A small network was shown many inputs. Here are its activations along a few directions, one row for each input.
In each table, some parts of the input vary, and every possible input appears once, in random order.
A made-up example of a description, with smaller parts first: one of 8 places around a ring, together with either a single point or one of 11 places along a line or (one of 3 separate values, together with one of 6 places along a line).
Shared parts are said once, and a part with two or three values counts as separate values.

Other details of the inputs vary at random and push rows far along two fixed directions, the same in every table; ignore that.

Table:
x1: [28 36 17 14 12  6  4  4  5 11 11]
x2: [21 31 11 22 20 12  6  1  3  0  8]
x3: [ -9 -16  17  -4  -2  -3  16   8 -13 -14  -9]
x4: [ -2  -5  -8 -23  -3   0   7   6  -3  11  -2]
x5: [-25 -13  -9  24 -12  -3 -46  -5  20  -7 -16]
x6: [  4 -10 -16 -10  -3  -2  11  -8  -7   0   5]
x7: [22 37  9 13 20  4  3 -1  6 -3 17]
x8: [-19  -3  -4  -2  -1  -2  12  -6 -11   2   5]
x9: [-22 -14 -13  19  -7  -3 -47  -4  24 -11 -18]
x10: [ -5  -7   0 -12  -8   7  10   6  -8  17  -6]
x11: [-10  -7  -4  -2  -5   0  12  -8 -10   4   8]
x12: [ -5  -2  -2 -21  -9  -2   7   4  -5  13   3]
x13: [-13  -4 -13 -10   8  -4  10  -5  -7  -4   2]
x14: [  0  -6 -11  -9  -9  -4  10 -10  -8   2  10]
x15: [ -5  -8 -14 -10   3  -1  10  -7  -7  -2   6]
x16: [ 24  27  27   8  26  -2   6  16   6 -22   2]
x17: [ -6 -18  12  -9   4  -3  15   9  -9 -18 -12]
x18: [14 41  9 14 25  2  4  1  5 -4 14]
x19: [ -5 -11 -11  -5   4   5  12  -6  -8  -1   0]
x20: [ -8 -12  14 -13  -2 -11  12   6 -10 -17   0]
x21: [  0 -11  -3  -6  -7   4  11  -2 -10  14  -3]
x22: [ -2  -8  -6  -2 -12  -1  13  -9 -10   6   8]
x23: [ -5 -19 -15  18 -17  -1 -45  -7  24  -6 -14]
x24: [  3  -9 -10 -17  -2  -3   8  -2  -6   8   1]
x25: [  0  -6  -5 -15  -8  -4   7  -4  -8  11   7]
x26: [  0 -11  -8   0  -8   5  13  -8 -11   5   1]
x27: [ 18  28  36  16  16  -1   7  15   2 -16   4]
x28: [-11 -16  -8   7 -18   0 -50   6  28   5 -22]
x29: [  3 -12  -8 -12  -2   3  10  -2  -7  10  -5]
x30: [ 12  29  16  27  -4   3 -49  12  35   7  -5]
Description of these inputs: one of 5 places around a ring, together with either a single point or one of 5 places along a line.
Changing only the place on the ring of 5 turns x8 into x5. The same change can be made to x11. Which row results?
Answer: x2
A walk changes only the place on the line of 5. It starts at x12 and steps to x25. List the rest of the walk in order.
Answer: x14, x7, x18
List by row number the other rows that have the place on the ring of 5 in common with x29.
Answer: x9, x17, x19, x23, x28

Table:
x31: [  8  19  12   6   2  -4 -16   6  11   6   0]
x32: [-26 -40  -3 -13 -25 -14  -4  -3 -10  -5 -10]
x33: [  8  19  -4  10   9   3 -14   1  14   4   3]
x34: [ 5  4  2 13  9  5  6 -6 -6 -4  0]
x35: [  2  11  -5   3  -7  -3 -18  -2  13   0   6]
x36: [-22 -49 -18 -12 -32  -8 -28 -10   6   4 -13]
x37: [-4 10  0  6 16  3  6 -2 -4 -4  1]
x38: [  5  -1   9 -10   4  -4  24   0 -17  -4  10]
x39: [ -9   7  13  14  -4  -1 -21   7  14  -9  -6]
x40: [  1   8  17  20  -5   1 -17   7  12  -9  -4]
x41: [-20 -43  -9  -2 -25 -10 -30  -6   9 -11 -15]
x42: [  2   3   5 -17  15  -1  23   4 -14  -6   6]
x43: [  1   2   3  20  -2  -5 -21  -4  14  -9   3]
x44: [-24 -45 -18 -20 -16  -5  25 -12 -22  -2  -2]
x45: [-1 13 -7  6  9  5 -5 -4  3  9  1]
x46: [  2   6  11  15   4   6 -17  10  15 -10 -13]
x47: [-21 -35  -9  -3 -30   1 -19  -1   5   7 -16]
x48: [  8   6  -3  12 -12  -3 -26  -3  17   0   4]
x49: [ -9   8   3  20   3  -2 -23  -5  10  -8  -1]
x50: [-22 -45 -26  -9 -37  -7 -28 -11   7   1 -12]
x51: [-29 -41 -28 -23 -14   1  17 -14 -22  14  -8]
x52: [  2  13   3  11   0  -5 -20   0  16 -14   4]
x53: [  9  -2  -1  -8   3   1  28  -2 -13  -7   6]
x54: [ -4   8   3   8  -3   5 -24   9  18   4  -9]
x55: [ -2  12  -4  -7   8   4  24  -8 -17  13  11]
x56: [  6  13   6   5  -1  -3 -25   1  17   2   4]
x57: [  1   5   8  16 -13   3 -25   6  14   5  -4]
x58: [ 14  13   0  11   9   2 -12   3  12 -14  -3]
x59: [-22 -38 -28 -20 -17  -2   6 -10 -10   9  -7]
x60: [-4  8 10  2  8  4  4 11  2 -6 -4]
x61: [  1  -2  11  19  -6   4 -21   7  14  -9 -11]
x62: [14  9 -8 -4  4  5  3  0  3  2  1]
x63: [10  0 -3 -9  5  3  3  2 -2  6  0]
x64: [  4   0   8  10   4  -3 -22   8  14 -10 -15]
x65: [ -1  10   1  -7  12  -2  31  -3 -15  -1  14]
x66: [  9   7   3  -5   3  -1  26  -1 -14  -7  13]
x67: [-37 -37 -13 -27 -28  -4  14  -3 -17  13  -5]
x68: [  3   5  -1   4   0  -2 -30   4  19   1  -3]
x69: [ 8 -1 13  1  3 -2  6  3 -3 -5 -6]
x70: [  8  12  -8 -16   9   3  23   1  -9   6  10]
x71: [ 16  13   7   7   7   2 -15   9  12   5  -9]
x72: [ 6  4 -4  7  3  8  5 -9 -5 11  1]
x73: [ 12   7  -4  17  -2   4 -20  -4  16   4   0]
x74: [ 14  15  13  11  -2  -2 -14   5  10   6   0]
x75: [ 14   9   8   8  12   1 -12   6  12 -10  -4]
x76: [  6  11  -1   0   6   5  26  -7 -18  14  12]
x77: [  2   6  10 -13  15  -3  24   9 -12  -3   0]
x78: [ 2  5 -1  4 16  7 15 -4 -9 -3 -1]
x79: [  7   4  -3  -7  16   5  31   0 -14  -3   5]
x80: [ 15   3   6 -10   3   3  23   4 -13  11   1]
x81: [  1   7   4   3   9   3  27  -6 -21  -1  10]
x82: [  7   7   2  -9   6  12  23   7 -10  11  -3]
x83: [  0  11  -4   8  -1  -2 -15  -3  13   5   7]
x84: [  1   9  -3  -7  18   1  29   0 -11  -3   9]
x85: [  0   8  14 -11   9  -6  25   5 -14  -2   5]
x86: [  6  10   4 -16  10   0  21   7 -10  11   2]
x87: [ 13   6   5 -11   2   0  22   1 -14  10  13]
x88: [  0   5  -5  -6   7  -2   8   2  -1 -10   4]
x89: [-1  3  8 -7  5 -5  8  1 -5 -7  7]
x90: [  6   7  -3  14  -5  -1 -16  -4  10   5   6]
What do these inputs look like to the network?
Answer: one of 2 separate values, together with one of 5 places around a ring, together with one of 6 places along a line
Changing only the choice among 2 separate values turns x64 into x71. The same change can be made to x60. Which row results?
Answer: x54
Changing only the choice among 2 separate values turns x37 into x45. The same change can be made to x65. Which row results?
Answer: x83
Change only the choice among 2 separate values in x72. List by row number the other rows that result.
Answer: x34
A walk changes only the place on the ring of 5. It starts at x69 and steps to x64. List the rest of the walk in order.
Answer: x77, x85, x32
A walk changes only the place on the line of 6. It starts at x47 and steps to x80. List the rest of the walk in order.
Answer: x36, x50, x73, x72
Change only the place on the line of 6 in x40. List by row number the other rows that result.
Answer: x32, x38, x43, x66, x81
